Each row below holds a small network's activations on one input, seen along a few directions.
Each table varies a few parts of the input and shows all the possible inputs, shuffled.
A made-up example of a description, with smaller parts first: values(3) and (point or ring(11) or (ring(5) and line(6))).
Shared parts are said once, and a part with two or three values counts as separate values.
In the rows, zero is written as 128.

Other details of the inputs shift rows strongly along two fixed directions, in all tables alike. That doesn't count.

Rows:
row 1: [ 81 162 106 196 153 127 210 120 119  93 119  62  88]
row 2: [125 102 143 112 130 114 128 128 146 158 136 129 150]
row 3: [111 136 149 103 142  72  81 130 143 155 130 124 138]
row 4: [143 145 160  80 141 120  71 149 136 123 130 174 132]
row 5: [117 124 146 122 131  74 115 114 141 180 114 107 153]
row 6: [113 156 117 197 137 149 248 111 104 118 110  80 121]
row 7: [157  74 145  84 127 112 104  99 124 183 128 111 158]
row 8: [127 126 132 110 117  98  75 127 138 152 125 139 140]
row 9: [171 105 139  92 119 119 112  93 102 169 114 122 153]
row 10: [ 89 124 109 190 151 138 227 109 110 112 147  72 119]
row 11: [143 134 149 107 128 113 101 125 118 146 132 153 153]
row 12: [167 117  73 122  69 243  83 184 146  32 134 208  74]
row 13: [106 155 114 195 147 140 226 104  89 105 130  83 121]
row 14: [118 114 156  86 153 108  95 148 155 135 147 147 132]
row 15: [147 131  70 138  94 238 107 180 138  18 142 187  63]
row 16: [ 72 153 115 206 161  93 223  93 106 131 126  40 119]
row 17: [149  97 134 103 123  93 101  88 116 190 107  96 149]
row 18: [148 131  77 125  99 235 101 189 143  17 142 191  61]
row 19: [123 124 136 121 119  90  96 120 138 160 120 126 143]
row 20: [127 104 141 105 131 116 104 132 141 149 148 144 148]
row 21: [130 128 139 110 114 100  93 134 154 163 109 133 138]
row 22: [127 143 154 115 148 102 115 120 116 141 136 138 148]
row 23: [102 123 112 187 138 149 238 121 130 122 127  76 117]
row 24: [136 143 160  92 146 103  91 136 125 137 135 155 145]
row 25: [160 129 148  86 111 129  78 139 134 143 119 177 149]
row 26: [157 149  91 154  92 207 139 150 112  58 119 169  94]
row 27: [110 128 142 118 135  74  95 112 133 168 129 114 149]
Description of these inputs: values(3) and (point or line(8)).
Question: List by row number the other rows that have the values(3) part in common with row 4.
Answer: row 6, row 9, row 11, row 13, row 22, row 24, row 25, row 26
Question: A walk changes only the line(8) part. It starts at row 1 and steps to row 3. List the rest of the walk in order.
Answer: row 16, row 27, row 8, row 19, row 5, row 21

Rows:
row 28: [129 144 140 151 148  97 181  85  80 157 127  90 160]
row 29: [ 74 138 136 184 166  62 174  85 103 152 142  62 140]
row 30: [ 73 160 194 155 177  77 180 141 155 144 131 126 150]
row 31: [ 93 128 117 154 130  97 123 122 126 141 149 111 142]
row 32: [127 121 135 173 126 126 163  98 111 138 103 111 132]
row 33: [173 133 129  83  98 146  60 135 113 129 131 187 149]
row 34: [134 137 110  82 102 132  16 165 161 104 128 173 101]
row 35: [111 122 158 178 155  84 184  74 101 168 104  77 148]
row 36: [143  70 164  64 130  94  81 121 147 193 165 161 187]
row 37: [146 123 164  56 126  58  87 123 145 218 130 129 191]
row 38: [172 122 139  77  98 147  28 149 154 121  86 183 102]
row 39: [132  99 113 146 132 173 166 117 110 101 148 125 120]
row 40: [138 140 112 147 116 140 169 113  98 133 133 120 150]
row 41: [109  95 153 153 177  97 201  78  98 160 147  71 156]
row 42: [152 153 114 146 124 156 149 110  79  97 121 130 120]
row 43: [ 93 139 130 163 153  88 131 100 106 125 139  96 122]
row 44: [143 120  83 184  77 201 165 139 130  87 112 153 106]
row 45: [145 150  96 132 108 164 161 137 116 111 117 116 117]
row 46: [165  78 174  46 144 109  27 121 132 155 148 182 158]
row 47: [102 138 104 165 123 128 122 126 119 104 143 121 114]
row 48: [ 31 176 176 173 211  44 205 140 143 130 160  93 142]
row 49: [123 110 142 152 120 106 148 104 129 174 115 118 160]
row 50: [121 137 167  77 163 148  81 199 169  86 171 215 120]
row 51: [129 135 125 149 125 110 186 103 103 164 138 103 171]
row 52: [109  99 137 130 157 109 200 108 129 166 139  65 142]
row 53: [126 131 116 162 115 142 166 122 134 127  92 100 106]
row 54: [100 143  84 154 111 136 136 150 150 101 134 106 102]
row 55: [134 145 138 113 138  98 149 110 113 166 117  96 148]
row 56: [156 138  90 154  89 202 129 149 135  66  82 143  66]
row 57: [153 101  77 143  96 235 147 151 121  53 147 165  92]
row 58: [101 196 150 148 161 140 182 166 131  79 149 151 121]
row 59: [ 92 156 109 164 152 109 146 115 121 101 120  80  88]
row 60: [167 164  77 133  95 210 136 151 104  54 105 145  75]
row 61: [134 120 103 102  87 139  30 165 155 110 153 191 129]
row 62: [123 120 120 155 110 124 177 124 148 155 101  97 130]
row 63: [152 128  88 174  81 211 135 138 121  69 103 163  91]
row 64: [174  96 133  51 118 164  43 157 147 107 130 177 107]
row 65: [126 107 117 134 141 157 178 125 125 114 133  92 109]
row 66: [123 124 134  63 113  84  11 156 173 157 136 161 140]
row 67: [161 118  89 122 118 226 126 155 122  38 120 144  57]
row 68: [150 166  95 147 122 177 167 126  92  77 104 109  85]
row 69: [115 130 155  70 143  51  28 129 155 171 130 133 140]
row 70: [140  77 167  47 137  78  88 131 163 204 148 130 173]
row 71: [136 102 175  75 123  58  73 121 167 223 103 131 173]
Question: What is each input in this table made of?
Answer: values(4) and (point or (values(2) and line(5)))
Question: Changing only the values(4) part turns row 55 into row 53. The same change can be made to row 51. Which row results?
Answer: row 44
Question: List by row number the other rows that have the values(4) part in common with row 41.
Answer: row 36, row 39, row 46, row 50, row 52, row 57, row 64, row 65, row 67, row 70
Question: A walk changes only the line(5) part. It starts at row 38 and steps to row 56. List the rest of the walk in order.
Answer: row 53, row 71, row 62
Question: Which other rows does row 51 become when the values(2) part takes its other values? List them by row number.
Answer: row 37

Rows:
row 72: [106 122 135 136 157  84 148 100 121 154 122  70 130]
row 73: [119 155 116 179 102 123 168 122 118 135 109 104 136]
row 74: [162  21 127  85  97 122 120  87 142 203 127  93 161]
row 75: [ 97 137 115 160 129 128 167 149 150 115 140 123 133]
row 76: [128 147 153 129 143  93 164 100 116 165 100  98 149]
row 77: [136 132 123 122 123 183 117 174 149  72 135 176  95]
row 78: [ 98 124 140 135 153 111 148 126 133 137 155 124 156]
row 79: [127 157 126 158 107 131 154 120 128 131 102 117 127]
row 80: [135 145 126 151 125 137 155 113 103 119 111 127 132]
row 81: [106 139 102 150 132 120 157 124 140 132 104  71  98]
row 82: [103 119 135 119 127  47  90 117 154 188 129 102 149]
row 83: [121 143 116 168 123 130 169 112  91 132 118 110 140]
row 84: [165 151 112 127  91 186 105 146 124  77  99 172  98]
row 85: [117 112 148 100 143  70  78 110 137 170 129 116 145]
row 86: [120 132  96 149 135 148 157 125 116  96 114  84  93]
row 87: [104 127 108 162 137 136 147 103  99 118 140  86 114]
row 88: [141 141 148 112 142 100 147 106 109 157 108 114 151]
row 89: [116 143 143 158 133  84 163 100 107 166 118 101 157]
row 90: [136 150 126 154 136 134 183 106  97 122 107 106 129]
row 91: [114 114 136 111 127  72  68 120 148 165 130 126 141]
row 92: [108 132 129 150 157 142 182 121 112 106 168 117 134]
row 93: [140 142 141 145 145 117 169  94  87 138 126 117 142]
row 94: [130 146 170 105 129  73 114 108 138 196 103 113 165]
row 95: [153 150 120 153 135 156 181 104  84  99 118 118 117]
row 96: [192 145 116  87 106 183  89 142 105  81 115 185 111]
row 97: [112 136 106 151 125 121 137 126 143 128 108  90  96]
row 98: [141 129  86 125 107 175  89 136 114  78 146 149  90]
row 99: [123 143 152 147 131  97 148 104 118 157 110 116 148]
row 100: [127 111 173  73 146  99  70 145 154 151 152 176 158]
row 101: [130 119 140 108 156  98 124 107 111 143 132  88 130]
row 102: [133 148 168  94 132  77 115 109 140 196  99 112 164]
row 103: [112 132 127 151 152 158 186 144 123  90 142 120 108]
row 104: [150 159  90 154  72 178 119 153 128  84 110 161 102]
row 105: [104 123 113 141 134 101 121 112 122 141 134 102 128]
row 106: [131 132 156 117 136  70 118 102 108 186 127 128 174]
row 107: [133 116 174  89 168 107 131 137 125 137 155 131 149]
row 108: [162  32 127  82  98 171 160 123 144 164 147 143 154]
row 109: [111 119 130 118 114  68  70 129 157 171 122 114 147]
row 110: [112 123 158  96 136  78  92 150 170 168 150 157 163]
row 111: [118 129  87 155 102 147  99 141 137  94 123 129 100]
row 112: [126 128 147 131 161 144 170 133 115 101 156 122 125]
row 113: [152 113 134  57 112 119  11 152 161 136 112 168 115]
row 114: [ 98 130 124 157 152 131 182 129 126 111 154 117 135]
row 115: [236  38 122  45  64 199  27 139 152 179 114 206 165]
row 116: [106 127 134 146 153 146 167 120 116 106 164 123 139]
row 117: [128 123 153 111 151 143 123 138 128 109 161 151 135]
row 118: [145 112 142  75 131 106  44 123 129 143 142 150 131]
row 119: [140 123 152  65 121 130  52 179 174 135 135 197 127]
row 120: [ 98 130 110 173 133 118 156 112 129 118 116  86 103]
row 121: [118 127  88 150 107 156 107 134 123  92 128 125 101]
row 122: [131 128 110 139 139 145 142 115 105  97 130  99  99]
row 123: [101 136 125 168 145 151 185 143 135  94 140 127 109]
row 124: [103 130 124 152 142 127 162 140 138 113 148 134 128]
row 125: [155 145 100 144  80 180  97 151 118  85 109 172 112]
row 126: [115 129 141 131 158 139 173 147 128 110 140 117 121]
row 127: [149 130 158  94 139  83  99 102  99 179 139 146 172]
row 128: [106 122 137 135 148  82 130 106 136 158 115  83 127]
row 129: [140 131 138  78 121 150  78 186 168 118 130 182 111]
row 130: [165 142 100 132  99 191 104 136  91  84 126 175 112]
row 131: [137 134 118 118 121 194 118 180 147  68 130 175  86]
row 132: [114 133 109 147 121 161 139 155 145  84 145 157 117]
row 133: [124 137 112 134 110 177 125 174 159  78 133 175  94]
row 134: [104 140  90 176 116 137 154 127 140 106 111  89  90]
Question: What is each input in this table made of?
Answer: values(3) and (point or (line(4) and line(5)))
Question: Changing only the values(3) part turns row 103 into row 72. The same change can be made to row 112. Which row results?
Answer: row 122
Question: Which other rows does row 72 become when the line(5) part takes its other values? List them by row number.
Answer: row 85, row 86, row 105, row 121

Rows:
row 135: [118 113  89 187 117 164 157 106 108  90 113  97  85]
row 136: [ 82 194 104 192 139 120 149 135 122  72  98  92  73]
row 137: [103 127  85 176 126 161 170 125 110  81 161 109 110]
row 138: [111 123 190 115 170  75 141 116 127 175 152 147 183]
row 139: [139 118 127 122  90 160  73 165 170 114 110 186 114]
row 140: [138 131 171 118 131 110 127 123 131 168 121 162 174]
row 141: [159 100 109  87 110 160  55 138 138 108 114 146  90]
row 142: [149 119 126  93 101 163  81 172 175 116 107 168 104]
row 143: [132 115 166 109 160 105 106 108 109 143 156 148 160]
row 144: [114 125 145 125 114  87 119 131 149 185 135 135 176]
row 145: [178 119 132  80 124 152  84 124 101 120 122 150 126]
row 146: [ 93 117 159 120 148  65 129 131 147 180 166 129 179]
row 147: [154 127 107 159 121 174 146 108  83  90 124 135 116]
row 148: [138 118 136  97 120  74 125 102 131 204 117  91 166]
row 149: [156 123 170  92 137  81 138  95 114 196 105 105 172]
row 150: [124 111 132 114 116 152  73 172 170  94 138 191 109]
row 151: [ 75 123 145 168 183  94 227 121 143 141 136  59 123]
row 152: [133 126 122  81 121 138  95 174 158 114 159 168 132]
row 153: [128 114 180  84 181  80 130 103 109 169 155 110 164]
row 154: [143 135 126 171 115 139 182  97  97 132 103 117 141]
row 155: [146 124  86 155  98 182 156 132 136  95  90 104  77]
row 156: [ 95 206  95 172 124 112 132 139 115  89 118 104 100]
row 157: [133 126  60 177  94 188 148 120  97  77 132 118  96]
row 158: [109 120 112 198 117 123 193  94 123 142  96  73 115]
row 159: [118 129  98 182 100 122 182  99 110 149 115  86 141]
row 160: [142 132 177  90 145 103 145 126 133 177 118 135 166]
row 161: [102 142 116 161 136 115 220 122 131 155 128  70 144]
row 162: [139 146 123 133 139 192 179 157 117  67 140 153 100]
row 163: [135 114 115  78 127 137  79 146 137 116 163 144 125]
row 164: [100  94 158 116 156  80  96 112 144 155 147 121 141]
row 165: [148 201 133 107 120 132  53 154 115  81 111 190 101]
row 166: [131 101 131  85 139 141  71 146 153 104 141 144 100]
row 167: [158 112  98  82 105 145  68 131 120 128 133 138 121]
Question: What is each input in this table made of?
Answer: values(3) and (point or (values(2) and ring(5)))
Question: Changing only the values(3) part turns row 156 into row 165. The same change can be made to row 137. Which row results?
Answer: row 143
Question: Which other rows does row 164 become when the values(2) part takes its other values? List them by row number.
Answer: row 166
Question: Which other rows does row 139 become when the values(3) part takes its other values? List them by row number.
Answer: row 140, row 144
Question: Which other rows does row 140 become when the values(2) part takes its other values? List them by row number.
Answer: row 160
